Each row below holds a small network's activations on one input, seen along a few directions.
Each table varies a few parts of the input and shows all the possible inputs, shuffled.
Descriptions start from the smaller parts, as in this example, which fits no table here: one of 4 places along a line, together with either a single point or one of 9 places around a ring or (one of 2 separate values, together with one of 8 places around a ring).
Shared parts are said once, and a part with two or three values counts as separate values.

Other details of the inputs shift rows strongly along three fixed directions, in all tables alike. That doesn't count.

A family of inputs:
row 1: [-53 -10   1 -19 -13  23  22  15  -6  18 -33 -32 -30]
row 2: [ 38  50   0  -1 -46  33 -25  20  17  -4  25 -42 -19]
row 3: [ 48  20  24  49  -3 -68   6   4  15  45  45  -5  47]
row 4: [ 12 -43 -71  -6  51  60 -14  30 -13 -78 -20  72  54]
row 5: [-76 -31  39  39  52  -9  17 -46   8  51 -35  17 -43]
row 6: [ 33 -14 -31  -9  67  25   9  36 -36 -55  12  16  -8]
row 7: [  4  39   8   7 -35  -2  19  41 -13  10  32 -44 -21]
row 8: [-24 -15  18  21  16   7 -25 -51  41  19 -48   2  -6]
row 9: [-84 -38  42  39  35  13  22 -29  11  61 -22  26 -39]
row 10: [ -9 -56  11  22  -9 -30  13 -39   0  33  -4  37  25]
row 11: [ 35 -10 -54 -31 -11  27  31   6 -33 -61 -20  29   1]
row 12: [ 14  39 -42 -31 -38  13  13  37   4 -14  12 -46  -7]
row 13: [ 32 -38 -61   8  66  39 -22  18 -28 -81 -32  63  51]
row 14: [ 19 -56 -57 -13  83  15  20  25 -19 -80 -22  44  47]
row 15: [-35  -2 -27 -22 -28  34  26 -45 -32 -16 -34 -15 -18]
row 16: [ 23 -55 -72   2  52  46  25  25  -7 -56  -9  58  60]
row 17: [ 20  54  11 -18 -66 -22 -15   1 -15  -7   8  -3 -21]
row 18: [-15   0  25  -3 -15 -20  24 -26 -26   2  20  -5   7]
row 19: [-21  18  -8   5  -8  33 -20 -40  27  -4 -44 -28 -39]
row 20: [ 29  13  37  19  -5 -66  12  38  23  35  71  -3  47]
row 21: [ 32  46 -35 -43 -30 -13   4  29  -3 -10   4 -67  -8]
row 22: [ 20  42 -16 -44 -17 -19   9  42 -13 -21  13 -68 -19]
row 23: [-32  11  25  36 -13  25 -23 -53  24  32 -52 -25 -43]
row 24: [ 30 -21  25   7  50 -31   5  40  11  12  65  37  38]
row 25: [ 34  -7  23  49   9 -27 -26  22  11  22  41  51  71]
row 26: [ 14  63 -35 -20 -25  -1 -27  19  -5 -35   2 -37 -15]
row 27: [ 59  -7  49  15 -36 -52 -36 -24  32  31  61  15  35]
row 28: [ 18  30 -36 -43 -39  17  11  43  -1  -4   8 -51  -3]
row 29: [-34  12 -16   5   2  21  23   1 -27 -15 -39 -38 -48]
row 30: [-68 -33  12  39  18 -18  17 -58  24  55 -67   6  -4]
row 31: [  6  17  36   4  30 -52   0  10  11  29  38 -14 -12]
row 32: [-41  -5  -7 -17 -47  11 -24 -29 -19  -2 -35  -1 -37]
row 33: [ 43   8  56  22 -23 -79  25   4  -3  27  57  27  27]
row 34: [-65  -2  36  25   5  26  17  -5 -10  51 -14 -12 -66]
row 35: [-56  24   7   8 -15 -11 -26 -30  13  24 -51 -20 -28]
row 36: [-45   4 -26  -3  12  18  26  -7 -13 -21 -41 -28 -41]
row 37: [-25 -23  33  22   1 -19 -27  -3  23  52 -11  32  42]
row 38: [ 37 -27  40   6  65 -59  -3  22   8  26  48  26  41]
row 39: [-24 -62 -70  10  41  86  29   4 -25 -45 -64  43  11]
row 40: [-24 -21  31  22  -1 -18 -17 -55 -11  16  -4  49  43]
row 41: [ 38 -46  42   7  29 -56   1   6 -10  17  72  50  27]
row 42: [-18   9  33   4 -49  19  -8 -58  15  18 -42   5 -49]
row 43: [ 67 -17  19   6  31 -28 -37  -1  40   3  22  19  65]
row 44: [-39 -14  -8  34  13 -10  20 -39  15  30 -40   1  -1]
row 45: [ 36  44  -8 -41 -49  31 -21 -23  -9 -41  22 -36 -12]
row 46: [ 30   9  66   6   8 -62   6 -12 -13  32  90  15  23]
row 47: [ 15  14 -18 -43 -46  -9  14  23 -33 -34  28 -38 -34]
row 48: [ 13 -46 -56 -11  51  41 -20  31  -5 -65 -20  70  63]
row 49: [ 30  52  -7 -11 -45  26 -23  14  32  -8  29 -41 -16]
row 50: [  9  48 -22 -21 -34   6  22  50  -8 -21  37 -50 -22]
row 51: [-16  -9  30 -14  17  -3   7  28   2  35  21  -7 -16]
row 52: [ 17  49 -26 -43 -25  -4 -35  29  -7 -25  -9 -45  -8]
row 53: [-23  -9 -11 -26 -16  66 -22  -9  23  -2 -49 -21 -25]
row 54: [ 32  37   4 -44 -21  -1  20  27 -36 -31  34 -10 -57]
row 55: [-61 -36  37  37   3  28 -18 -56  51  54 -54  20  -8]
Each input here is: one of 5 places along a line, together with either one of 3 separate values or (one of 2 separate values, together with one of 4 places along a line).
The inputs of row 22 and row 21 match in every part but the place on the line of 5. If row 7 is changed in the same way as row 22 into row 21, which row does it become?
Answer: row 39
Which other rows does row 17 become when the place on the line of 5 takes its other values? List them by row number.
Answer: row 11, row 33, row 42, row 54
Which other rows does row 19 become when the choice among 2 separate values takes its other values? List them by row number.
Answer: row 49
Which other rows does row 41 become when the choice among 3 separate values takes its other values? List them by row number.
Answer: row 46, row 54
Which other rows does row 43 become when the place on the line of 4 takes its other values? List them by row number.
Answer: row 8, row 19, row 23
Which other rows does row 35 become when the choice among 2 separate values takes its other values? List them by row number.
Answer: row 48

A family of inputs:
row 56: [  6  -6 -30  -9   1   0  16  13  -5  -4   3  25  27]
row 57: [  6  -4  -3   0  45  11  10  18   0 -22  15   4   7]
row 58: [  5  -3  24  20   6 -35 -11 -20  27  31  -6  -3   7]
row 59: [  5 -19  -1 -16  29   7   7  15 -10 -14  18   6  13]
row 60: [ 15   2  -6 -11  -2  -2 -16   3  -4 -21  18  29  30]
row 61: [ 25  -8  20   0 -14 -12 -11  -1  27  16  16   0  13]
row 62: [ 43 -15  -2   4 -10  11   2  -3   3 -22  17  22  16]
row 63: [  9  32   1 -32 -43   5  -8 -10   3   3   3 -49 -26]
row 64: [ 10   1  19   5  17 -34   4  16   1  17  18  -7   3]
row 65: [ 22   4  11   3   4 -22 -16 -12  17  17  14  -9  16]
row 66: [ 14 -10  -4   2  25   5  21   1 -26 -31  15  11   8]
row 67: [ -2   1 -25  -1   0  32 -11 -12 -27 -32 -20   9  -5]
row 68: [-19 -16   8  26 -12 -38   5 -10  13  34   8 -11  25]
row 69: [-13  -7  35  23  15 -13   2   9  16  43  25   8  -8]
row 70: [ 11   7  12   6 -10 -30  13   9   8  16   0  -8  34]
row 71: [ 21 -17  -9   7  15   2  16  17 -27 -17  10  23  -5]
row 72: [-81 -43  38  28  21  -9  19 -49  -3  55 -63   8 -37]
row 73: [ 13 -11  -8   5  34   7   4  34  -1  -7  10  16  -5]
row 74: [ 25 -14  -1  -8  -1   8 -22  22   6 -17   9  18  28]
row 75: [ 27  -3 -23  10  -3   2  18  14 -14  -2  13  17  32]
row 76: [  2  -4 -22 -10  16  46  -7  -5  13 -22 -16  -2  -8]
row 77: [ 16   7  14  -4 -13 -19  -4 -19  17  10  24  11  15]
row 78: [ 18  -4  -6   5  -2  19 -11  -4 -16 -23   6  22  22]
row 79: [ 14 -22 -10  -8  27  -3   4  30 -12  -9   4  13   0]
row 80: [  5  47  -8 -21 -37 -16  -3  -8   8  -8  -2 -34 -39]
row 81: [-21 -30   2  12  13  42  -2 -19  27   5 -35  17 -16]
row 82: [  3  41   4  -6 -27  -7  17   9 -24  -2  10 -42 -48]
row 83: [ -7   8 -26   2  22  30 -19  13   2 -30 -30   3 -10]
row 84: [ -4  41   2 -30 -48   7 -20   3  -9   1   1 -46 -22]
row 85: [-48  32  -3   2 -18  28  -4 -27  20  16 -55 -49 -75]
row 86: [-16  -8 -15 -14  33  43  11  15  -9 -25  -1  -1 -16]
row 87: [ 38 -22  -3 -15  -5   2  -5   4  10 -17  10  13  22]
row 88: [ -5 -12  36  27  -5 -19  13  -9  -9  35  25  15  -7]
row 89: [-61 -41  23  15  12  -1  14 -26  -9  42 -50  11 -37]
row 90: [ 17  11   8   0  -5 -28  -7 -21  13   9  21   9  12]
row 91: [ 20  -7  -4 -11 -11   2 -13  13   2 -25  16  36  23]
row 92: [ 12  -6 -16  -3  14   2  12  22   4 -15 -15   3  35]
row 93: [-10 -13 -23 -29   8  22  14  16 -23 -30   2  17 -22]
row 94: [ 12  -3 -27   1   5  21   5 -17 -11 -35 -28   3 -16]
row 95: [-14 -21 -13 -30  18  26  15   3 -26 -26  -7  -3 -10]
row 96: [ -7   4  27  24   3 -34 -24  -8  16  30  -7   3  13]
row 97: [  9  10  19  17  25 -24   5  20  11  17  24  -4  -3]
row 98: [-59 -46  -8   2  26  21  21 -19 -17   1 -53  39 -37]
row 99: [  0   9  23  -2   9 -35  15  -2  -3   4  32   6   6]
row 100: [ 16   6 -11  -7   6 -10 -19   1  -7 -21  16  27  26]
row 101: [-18 -20 -48  -6   8  22   5  14  -4 -28 -20 -15   7]
row 102: [-19 -10 -47   7  15  33   6  17   6 -27 -15 -12   1]
row 103: [-21  38 -25 -12 -49 -13   9   9   1  -4  13 -45 -24]
row 104: [ 10  -3  31  27 -15 -12   0 -37  11  29  12   8  10]
row 105: [ 10   6  20   3  -7 -13 -26   3  10  17  16   0  26]
row 106: [-45 -36  -5  12  -8  56  -1 -31 -14 -13 -59  30 -24]
row 107: [ -8  30   3 -30 -29   5   1  27 -10   9  16 -49 -48]
row 108: [ 25  -3  -1   5   7  20 -22  27  15 -16  15  22  22]
row 109: [ 22 -11 -24  -8   2  -7  11  21  -7   3   7   9  39]
row 110: [  1  -9  31   9 -23 -22  -1 -25  28  27  11  22   4]
row 111: [  7  50  -7 -12 -22  13 -14  -1  16   4   6 -52 -37]
row 112: [ -5 -12  37  12 -23 -19 -18 -10  13  32   3  13  16]
row 113: [ 21   9  -8   9  24   7 -27  14   7 -11  15  13  25]
row 114: [-10   9  33  28   2  -4 -24  -8  24  35  10   8  16]
row 115: [ 11  -2 -28   7  19  18   8  27   8   3   1  10  25]
row 116: [-67 -37  56  31  22 -25  18 -52   5  58 -30   9 -10]
row 117: [ 35 -10 -10 -11  12 -10 -10  -9   1 -13  10   4  25]
row 118: [ -5  56  -7  -6 -30  10  10  26  14   5  -8 -54 -21]
row 119: [-13  -8 -23 -20  21   9  19   8 -22 -33 -16  12 -23]
row 120: [ 26 -12 -12  -6  14 -13  -6  -7   4 -18 -10   5  14]
row 121: [ -1 -12  -2 -18  19   0  16   5 -15 -21  24  23   8]
row 122: [  9   3  -1   6  -6 -20   5  17  10  35  12  -5  29]
row 123: [-11 -15 -47   8  -4  28  17   1 -20 -37 -15  -5   1]
row 124: [ 12   8  14   3  -5 -26 -24  -6  -2  14  13   0  24]
row 125: [-62 -24 -10   9  14  20  -5 -37  -6  -8 -70  32 -23]
row 126: [  0   9  28  39  -9 -30 -12 -21   1  22  -1  13   8]
row 127: [ -5  49  -5 -23 -34   4 -28   8  -5   2  -1 -51 -28]
row 128: [  9 -11  23  -4   0 -25   4  13  -7  22  30   2   3]
row 129: [ -1  45  -3 -19 -37 -13 -20   7  -8  -4 -10 -45 -28]
row 130: [  6   1 -17  -5   4  -6  20  12   0 -21  -8  20  31]
row 131: [  4   2  25   1  19 -28   7   7   2  12  26 -12  10]
row 132: [  3  50  -3  -2 -48   2  21   8 -10  -1  -7 -44 -19]
row 133: [  3 -14 -23 -23   8  36  -7  -9   3 -24 -23  -6  -3]
row 134: [ 14  45  -5  -9 -41   6  -3 -18  -8  -3   7 -44 -36]
row 135: [ -9  -6  40  24   0 -18  18 -19  -9  29  28   8   1]
Describe the family of inputs behind these rows.
Answer: one of 5 places along a line, together with either one of 3 separate values or one of 5 places around a ring or (one of 2 separate values, together with one of 4 places along a line)
The inputs of row 101 and row 102 match in every part but the place on the line of 5. If row 122 is changed in the same way as row 101 into row 102, which row does it become?
Answer: row 115
A walk changes only the place on the line of 5. It starts at row 111 and steps to row 65. List the rest of the walk in order.
Answer: row 117, row 90, row 134
Which other rows does row 68 become when the choice among 3 separate values takes its other values? List them by row number.
Answer: row 70, row 109
Which other rows does row 120 become when the choice among 2 separate values takes its other values? List them by row number.
Answer: row 129

A family of inputs:
row 136: [ 32  22  20  24  -9 -56  -2  24  15  42  59  -9  37]
row 137: [  5   1 -57 -29   9  32   8  37 -15 -57 -15 -19  -9]
row 138: [-75 -72  13   7   9  35  27 -52  -5  24 -57  38 -16]
row 139: [ -9  46  -6 -32 -64  -3   7   7 -30  -7 -12 -47 -61]
row 140: [-30 -29  -5   6  14  31 -18 -26   7 -11 -41  39   2]
row 141: [ -2 -23 -12 -10  32  17   1  10  -8 -28  -4  10 -13]
row 142: [ 10 -28  -3  14  31 -19  18 -25 -20 -19  12  42  30]
row 143: [ 53  -8 -17   0  13  -5 -16   9   6 -27  14  13  55]
row 144: [-43   2  55  16   7 -26   2 -31  17  61 -14 -13 -33]
row 145: [ 21 -26  -1  21  20   9 -12 -13  17  -4   0  47  29]
row 146: [ -3  44  -4  -2 -33  -4  11  27  -1  10  13 -37 -11]
row 147: [  8   5 -49 -39  -4  42 -24  10 -14 -57 -24  -7   3]
row 148: [-15  54 -20 -34 -33   2   9  17   0   4 -14 -69 -50]
row 149: [ 38  18  43  18   2 -48  -9  20   8  35  69  -4  20]
row 150: [-26   1  40  39 -25 -11  -5 -47  32  59 -23 -14 -14]
row 151: [ 36  -9   1   1  31   4   4  32  -9 -25  36  28  31]
Describe the family of inputs behind these rows.
Answer: either one of 3 separate values or one of 5 places around a ring or (one of 2 separate values, together with one of 4 places along a line)
